Each row below holds a small network's activations on one input, seen along a few directions.
Each table varies a few parts of the input and shows all the possible inputs, shuffled.
A made-up example of a description, with smaller parts first: one of 4 places along a line, together with either a single point or one of 11 places along a line or (one of 3 separate values, together with one of 5 places around a ring).
Shared parts are said once, and a part with two or three values counts as separate values.
In the rows, 128 means zero.

A family of inputs:
x1: [ 93 148 145 167  74 105 151 128 165 111 139 129 164 186 162]
x2: [ 80 148 160 171  66 129 157 115 142 125 153 130 178 183 140]
x3: [ 94 123 138 186  99  87 142 143 150 142 151 138 162 159 182]
x4: [100 114  78  79  65 153 155 138 110 106 138  86 141 134 101]
x5: [132 122 150 182  78  96 141 132 152 136 146 128 146 185 174]
x6: [117 143 151 175  76  91 143 129 162 111 130 126 160 189 174]
x7: [152 124 222 165 175 153 128 100 160 156 119 167 135  98 123]
x8: [152  88  69  92  77 121 140 155 119 117 130  84 112 135 135]
x9: [168 114 129  63 184 164 137 127 117 142 118 132 120  42 103]
x10: [149 148 208 149 186 144 137 105 151 157 134 175 151  87 140]
x11: [172  91 141  77 173 174 128 122 125 140 103 123 105  53  86]
x12: [136 108  69  84  75 115 142 151 130  92 114  82 125 139 135]
x13: [178  90 135  70 191 154 136 129 132 141  82 112  94  67 100]
x14: [149 171 214 146 192 130 143 109 155 134 125 158 129  97 140]
x15: [ 92 184 147 175 113  99  93 100 130 117 148 168 123 173 122]
x16: [112 151  65  86 112 122  93 123  97  98 132 122  89 124  84]
x17: [105 129  56 104 132 146  88 138  70 135 120 110 111 125  96]
x18: [169 142 217 154 199 119 137 121 173 129 121 154 127 112 140]
x19: [113  90  58  94  98 111 141 166 117 123 135  94 127 110 143]
x20: [169 137 133  59 190 151 143 131 121 118 109 114  99  51 103]
x21: [110 141  51 100 127 133  92 128  86 114 135 117 106 117  86]
x22: [134  75  66  93  92 120 137 150 111 121 141  90 118 119 142]
x23: [114 109 148 185  92  96 137 127 145 141 158 135 152 168 182]
x24: [ 90 175 133 190 127 109  92 105 118 133 151 164 141 165 126]
x25: [ 86 162 136 193 133 122  87 115 103 154 136 156 146 174 136]
x26: [117 116  62 105 125 158  98 137  64 133 114 125  99 142  93]
x27: [189 109 136  67 197 139 137 142 138 113 106 111  98  66 103]
x28: [158 123 215 156 194 133 136 108 167 156  98 156 123 114 137]
x29: [ 97 149 143 195 125 134  98 114  97 152 130 170 132 191 132]
x30: [114 114  63  76  73 129 150 151 132  93 122  84 128 135 122]
The inputs of x30 and x1 match in every part but one. If x19 is changed in the same way as x30 into x1, which row does it become? -> x3
Describe the family of inputs behind these rows. -> one of 2 separate values, together with either one of 4 places along a line or one of 5 places around a ring or one of 6 places along a line
Change only the choice among 2 separate values in x22. List by row number the other rows that result. -> x23

A family of inputs:
x31: [163  51  62  73 151 173 104 147  77 152  91  98  85  93  86]
x32: [138 147  66  66 153 124 104 136 102 102 135 113 100  75  93]
x33: [108 151 136 196 134  84 107 137 137 139 115 145 139 186 177]
x34: [ 55 163 147 199 119 127 110 110 116 154 155 165 168 166 134]
x35: [158  86  85  61 133 121 143 147 131 119 133 100 103  60 125]
x36: [ 97 162 143 181  77 127 102  94 123 131 142 160 141 186 122]
x37: [119 136 155 180 115  83 146 143 170 130 118 130 158 176 193]
x38: [ 63 147 167 185  99 127 148 117 148 143 158 150 187 154 149]
x39: [149 100  64  74 155 124 102 141  98 127 130 119  83  69 107]
x40: [121 142 161 170  79  88 143 124 172  95 140 123 134 198 151]
x41: [110 157 142 185  99  88 104 118 139 106 137 139 115 208 135]
x42: [171  37  84  60 130 172 143 153 110 145  93  79 105  83 104]
x43: [136 129  88  33 123 170 164 145 112  95 101  80 120  93  89]
x44: [129 143  66  45 145 170 125 140  79 105  98  99  99 102  71]
x45: [107 147 163 166  56 127 140 101 156 120 145 145 160 175 138]
x46: [147 133  87  54 131 122 145 141 135  93 138  94 120  66 111]
x47: [175 147 204 124 230 154 111 101 137 146 102 167 102  75  98]
x48: [182 134 225 113 209 154 151 108 170 138 104 150 121  64 116]
x49: [121 116 167 189 101 111 153 133 140 155 164 144 169 159 188]
x50: [111 131 148 204 121 111 114 126 107 165 161 159 150 170 173]
The inputs of x49 and x50 match in every part but one. If x43 is changed in the same way as x49 into x50, which row does it become? -> x44
Describe the family of inputs behind these rows. -> one of 2 separate values, together with either a single point or one of 4 places along a line or one of 5 places around a ring
